These are the activations of a small network on made-up records, seen along a few directions, one row for each record.
After each row come some of the record's fields: Neraf, Goka, Zoga, Dise, Zakep.
A field that a record lacks is written absent.
The largest differences between rows may come from other fields.
In the rows, zero is written as 500.
Strong random noise was added to every row along 6 fixed directions; ignore it. To show where, here is one row again and again, with new noise each time:
[560 578 337 470 327 510 551 612 503 600 540 555 483 512 642 314 397 669
 535 366 448 678 643 507 327 513 521 368]
[439 518 308 408 482 454 531 586 473 573 409 367 337 571 447 447 479 558
 566 436 410 484 436 676 445 482 572 370]
[727 708 444 537 521 417 448 447 439 393 612 476 463 443 606 210 373 658
 410 488 580 468 580 338 388 429 389 307]
[632 566 279 140 631 448 431 287 440 593 197 590 706 426 332 233 452 373
 639 251 392 643 383 410 639 546 555 445]
[556 666 459 488 529 408 677 408 396 560 380 561 496 276 372 505 635 354
 431 281 373 561 270 333 622 564 658 450]
[313 568 456 322 607 473 253 513 513 434 440 313 555 535 397 518 443 539
 583 431 596 280 591 489 372 550 511 496]
[538 636 419 351 526 475 466 419 461 543 394 570 667 375 450 377 481 458
 528 266 462 577 488 317 490 577 557 465]
[518 525 382 334 480 418 492 450 477 554 395 501 447 468 405 418 506 513
 600 457 492 531 554 547 517 523 597 484]

[713 389 381 465 412 394 654 392 446 609 347 646 422 437 422 394 559 511
 490 581 464 699 499 603 704 489 539 513] => Neraf=d1, Goka=n1, Zoga=m2, Dise=u2, Zakep=b2
[287 380 485 310 538 516 469 494 542 577 325 450 485 571 338 683 579 375
 658 497 451 467 452 686 581 554 637 623] => Neraf=d1, Goka=n1, Zoga=m1, Dise=absent, Zakep=b2
[499 542 527 745 424 562 660 630 514 525 642 495 443 494 624 578 529 516
 369 474 420 539 395 481 434 485 488 432] => Neraf=d2, Goka=n1, Zoga=m2, Dise=u3, Zakep=b1
[401 480 590 387 530 401 430 425 460 487 436 489 464 386 335 626 600 464
 545 575 627 413 623 463 554 556 590 627] => Neraf=d1, Goka=n2, Zoga=m1, Dise=absent, Zakep=b1
[307 464 759 472 505 419 375 458 552 383 612 416 338 486 394 751 595 512
 619 765 762 249 806 543 466 531 593 724] => Neraf=d2, Goka=n1, Zoga=m2, Dise=u4, Zakep=b2
[597 576 649 641 569 424 499 380 471 358 581 506 535 344 430 583 591 420
 347 581 595 351 435 295 621 510 510 589] => Neraf=d2, Goka=n1, Zoga=m2, Dise=u3, Zakep=b1
[398 498 369 622 514 553 630 720 482 513 573 222 139 750 592 504 429 602
 512 558 333 411 283 823 360 359 465 235] => Neraf=d2, Goka=n1, Zoga=m1, Dise=absent, Zakep=b1
[537 450 456 433 363 383 658 451 439 637 381 638 400 332 374 558 643 478
 522 501 477 674 570 516 632 576 655 574] => Neraf=d1, Goka=n2, Zoga=m2, Dise=u4, Zakep=b1
[685 462 379 443 457 492 619 445 485 574 444 589 435 556 527 318 455 494
 578 509 391 693 450 599 592 451 513 432] => Neraf=d1, Goka=n1, Zoga=m2, Dise=u1, Zakep=b2
[584 347 374 474 311 417 564 550 507 592 490 571 317 533 510 445 502 664
 551 668 537 632 716 707 524 471 519 498] => Neraf=d2, Goka=n2, Zoga=m2, Dise=u1, Zakep=b1
[430 483 386 427 489 500 521 559 470 553 405 425 470 528 449 515 512 534
 503 450 429 507 449 590 485 515 500 437] => Neraf=d2, Goka=n1, Zoga=m2, Dise=u1, Zakep=b1
[332 462 341 417 631 612 474 540 529 606 245 434 732 550 363 590 506 282
 530 168 280 488 126 531 590 602 585 514] => Neraf=d2, Goka=n1, Zoga=m2, Dise=u1, Zakep=b2
[558 489 346 612 468 429 627 608 501 515 552 339 198 599 480 488 517 525
 473 574 380 414 291 741 514 423 569 357] => Neraf=d2, Goka=n1, Zoga=m2, Dise=u1, Zakep=b1
[401 684 479 622 569 627 543 625 475 537 513 472 718 439 610 517 468 423
 327 125 325 532 211 280 383 550 443 327] => Neraf=d2, Goka=n1, Zoga=m2, Dise=u1, Zakep=b2
[357 554 456 365 643 588 506 511 472 563 360 445 557 561 443 506 492 331
 591 288 330 518 241 501 495 508 538 431] => Neraf=d1, Goka=n1, Zoga=m1, Dise=absent, Zakep=b2
[423 567 545 611 579 499 583 567 420 422 541 334 297 548 523 583 533 536
 394 557 452 377 338 561 474 408 413 340] => Neraf=d2, Goka=n2, Zoga=m1, Dise=absent, Zakep=b1
[473 494 431 430 587 465 528 443 431 556 288 470 535 414 342 547 577 392
 480 382 430 499 314 490 635 544 556 491] => Neraf=d1, Goka=n1, Zoga=m2, Dise=u4, Zakep=b2
[597 559 353 387 481 484 427 521 479 528 480 494 514 537 543 276 364 599
 551 424 493 574 560 486 409 483 450 375] => Neraf=d1, Goka=n2, Zoga=m2, Dise=u4, Zakep=b1
[468 464 603 629 418 482 668 524 469 512 538 538 332 473 521 644 625 507
 431 636 497 539 518 575 552 446 513 531] => Neraf=d2, Goka=n2, Zoga=m2, Dise=u3, Zakep=b2
[832 502 431 450 506 370 513 314 462 476 486 645 520 402 460 263 479 487
 470 602 542 593 520 411 668 460 483 516] => Neraf=d2, Goka=n2, Zoga=m2, Dise=u3, Zakep=b1
[255 473 449 487 381 545 493 714 536 571 518 406 444 562 537 631 509 583
 540 421 462 492 577 630 339 542 556 480] => Neraf=d2, Goka=n2, Zoga=m2, Dise=u1, Zakep=b1
[449 293 434 388 494 475 598 464 507 600 350 509 374 565 354 629 626 411
 602 629 414 552 428 764 684 482 596 586] => Neraf=d2, Goka=n1, Zoga=m2, Dise=u3, Zakep=b1
[498 587 589 570 580 570 565 433 447 498 458 611 745 330 500 564 576 359
 360 310 430 563 333 216 566 562 468 524] => Neraf=d2, Goka=n1, Zoga=m2, Dise=u3, Zakep=b2
[286 423 495 382 300 626 376 622 617 658 488 667 856 455 555 618 471 517
 627 254 510 691 793 389 352 722 609 691] => Neraf=d1, Goka=n2, Zoga=m2, Dise=u1, Zakep=b1
[567 461 507 605 498 448 514 473 478 464 498 502 513 423 455 559 557 516
 359 589 545 446 470 465 586 505 461 528] => Neraf=d2, Goka=n1, Zoga=m2, Dise=u3, Zakep=b2
[569 326 438 324 424 429 343 437 567 496 457 565 498 576 442 404 432 602
 650 722 667 514 814 642 538 495 489 655] => Neraf=d2, Goka=n2, Zoga=m2, Dise=u3, Zakep=b1
[517 535 568 616 479 522 407 528 575 438 632 535 640 467 549 520 452 506
 457 474 591 407 558 362 428 582 513 602] => Neraf=d2, Goka=n1, Zoga=m1, Dise=absent, Zakep=b2
[464 588 559 601 433 540 656 570 462 533 573 556 484 438 612 559 552 521
 383 415 421 602 447 420 441 489 485 408] => Neraf=d2, Goka=n1, Zoga=m1, Dise=absent, Zakep=b1
[525 548 591 542 488 584 332 533 527 397 648 521 653 553 712 378 347 691
 433 563 653 482 762 380 304 457 289 465] => Neraf=d2, Goka=n1, Zoga=m1, Dise=absent, Zakep=b2
[525 512 599 660 416 515 651 527 480 513 591 605 485 406 570 584 591 485
 392 532 487 583 498 417 516 502 518 542] => Neraf=d2, Goka=n1, Zoga=m2, Dise=u3, Zakep=b2
[420 459 416 564 599 493 470 589 456 479 422 296 434 564 433 582 513 504
 375 497 428 366 276 607 537 454 416 382] => Neraf=d1, Goka=n2, Zoga=m2, Dise=u3, Zakep=b1
[542 490 538 363 567 508 426 365 498 504 385 647 738 409 441 455 503 412
 539 422 552 556 541 346 586 567 510 627] => Neraf=d2, Goka=n2, Zoga=m1, Dise=absent, Zakep=b2
[661 470 413 415 325 537 518 500 526 585 540 680 555 547 673 244 373 673
 586 542 538 766 806 517 398 473 416 485] => Neraf=d2, Goka=n1, Zoga=m2, Dise=u1, Zakep=b2
[501 472 605 522 430 423 496 467 490 442 556 535 425 419 468 582 584 553
 466 656 628 472 667 489 531 495 503 579] => Neraf=d1, Goka=n2, Zoga=m2, Dise=u3, Zakep=b1
[645 468 328 506 499 423 578 524 452 516 464 442 313 571 503 346 465 589
 456 598 437 522 396 677 549 395 459 351] => Neraf=d2, Goka=n2, Zoga=m1, Dise=absent, Zakep=b1
[607 530 691 473 783 431 401 223 397 304 413 485 561 387 364 520 570 397
 396 647 637 332 390 324 720 433 334 500] => Neraf=d1, Goka=n1, Zoga=m1, Dise=absent, Zakep=b2
[259 494 596 656 397 599 561 652 523 551 539 526 635 406 543 796 617 471
 367 366 462 514 479 403 416 615 547 582] => Neraf=d2, Goka=n1, Zoga=m2, Dise=u3, Zakep=b2
[312 493 512 597 427 551 503 669 568 519 577 408 473 547 532 680 520 499
 499 441 469 413 473 570 393 562 578 532] => Neraf=d2, Goka=n1, Zoga=m2, Dise=u1, Zakep=b2
[393 399 549 409 612 457 471 414 445 481 312 453 537 433 297 677 629 395
 481 553 527 408 399 536 686 539 530 606] => Neraf=d1, Goka=n1, Zoga=m1, Dise=absent, Zakep=b2
[471 578 467 550 560 549 619 522 448 543 437 460 492 495 516 502 515 427
 460 339 359 531 285 476 509 491 519 392] => Neraf=d2, Goka=n1, Zoga=m2, Dise=u4, Zakep=b2
[404 650 579 500 578 598 630 474 428 529 449 544 627 425 543 551 561 377
 437 267 355 588 317 328 480 509 481 415] => Neraf=d2, Goka=n1, Zoga=m2, Dise=u1, Zakep=b2

Here are new rows. What are their fields?
[653 541 573 396 476 391 501 338 477 437 551 571 344 481 504 348 482 546
 616 692 641 524 733 512 526 415 530 540] => Neraf=d2, Goka=n2, Zoga=m2, Dise=u4, Zakep=b2
[399 500 430 532 420 568 473 666 539 535 566 445 519 584 613 527 434 601
 480 433 452 515 532 559 352 515 482 435] => Neraf=d2, Goka=n2, Zoga=m1, Dise=absent, Zakep=b1
[600 626 597 594 533 478 521 381 508 462 520 640 733 285 464 532 572 341
 379 342 503 491 396 193 599 606 577 615] => Neraf=d2, Goka=n1, Zoga=m2, Dise=u1, Zakep=b2
[596 395 431 435 474 507 406 459 565 502 502 541 556 571 482 416 419 530
 599 579 539 523 588 561 540 524 493 572] => Neraf=d2, Goka=n1, Zoga=m1, Dise=absent, Zakep=b1
[719 612 515 492 557 367 468 381 454 392 603 463 324 472 494 301 444 552
 494 647 601 423 553 445 509 405 464 413] => Neraf=d1, Goka=n1, Zoga=m2, Dise=u4, Zakep=b1
[421 524 447 438 568 525 338 564 520 461 539 359 515 595 515 454 394 551
 531 477 526 383 510 529 375 484 456 446] => Neraf=d2, Goka=n2, Zoga=m1, Dise=absent, Zakep=b1
[342 517 491 476 509 525 383 591 539 456 536 391 522 562 492 566 467 535
 536 466 535 365 549 526 374 535 509 513] => Neraf=d2, Goka=n2, Zoga=m2, Dise=u1, Zakep=b1
[635 545 541 453 479 375 541 400 457 454 568 511 272 471 485 376 511 576
 549 686 608 493 666 539 508 402 521 471] => Neraf=d2, Goka=n1, Zoga=m2, Dise=u4, Zakep=b1
[518 463 477 598 631 514 437 550 488 376 538 286 352 680 512 474 416 547
 454 650 496 302 330 658 499 392 372 383] => Neraf=d1, Goka=n1, Zoga=m1, Dise=absent, Zakep=b2
[549 526 569 586 585 543 477 480 479 409 557 466 534 535 598 470 461 546
 388 560 522 459 461 448 489 415 313 396] => Neraf=d2, Goka=n1, Zoga=m2, Dise=u3, Zakep=b2
[634 496 650 592 456 530 425 412 554 434 614 684 732 409 600 468 475 508
 430 549 644 551 700 257 518 534 435 661] => Neraf=d2, Goka=n1, Zoga=m2, Dise=u3, Zakep=b2
[402 402 555 495 339 610 573 550 606 653 519 682 628 512 560 643 530 412
 615 402 432 696 582 522 497 607 648 679] => Neraf=d2, Goka=n1, Zoga=m1, Dise=absent, Zakep=b2
[426 587 577 340 594 498 325 416 505 448 472 512 703 420 415 512 486 415
 568 404 575 429 553 307 480 602 523 595] => Neraf=d1, Goka=n2, Zoga=m1, Dise=absent, Zakep=b1
[493 584 694 617 533 511 389 465 508 360 639 515 661 382 523 584 515 478
 379 520 634 368 582 233 464 554 467 621] => Neraf=d1, Goka=n1, Zoga=m2, Dise=u3, Zakep=b1
[500 497 426 435 565 549 413 496 492 548 386 541 745 474 480 459 450 443
 456 312 444 563 391 383 534 569 456 499] => Neraf=d1, Goka=n2, Zoga=m1, Dise=absent, Zakep=b1
[446 347 544 420 356 481 609 487 524 609 453 638 380 488 460 624 610 507
 623 621 510 651 669 648 583 510 601 620] => Neraf=d2, Goka=n1, Zoga=m1, Dise=absent, Zakep=b1
[327 418 422 195 595 483 319 458 487 521 276 439 611 547 348 524 496 498
 616 479 544 442 580 587 522 543 487 561] => Neraf=d2, Goka=n2, Zoga=m1, Dise=absent, Zakep=b1
[415 360 476 390 547 576 278 505 593 484 463 457 652 639 490 509 403 529
 610 575 582 426 637 584 450 525 409 598] => Neraf=d2, Goka=n1, Zoga=m2, Dise=u3, Zakep=b2
[454 545 339 592 458 598 575 720 494 563 525 425 490 618 660 419 398 587
 428 324 332 564 328 574 339 466 443 299] => Neraf=d2, Goka=n2, Zoga=m1, Dise=absent, Zakep=b1
[282 451 437 361 483 623 359 614 545 548 433 433 663 592 524 562 443 534
 562 380 458 526 563 540 369 552 460 499] => Neraf=d1, Goka=n1, Zoga=m2, Dise=u3, Zakep=b1
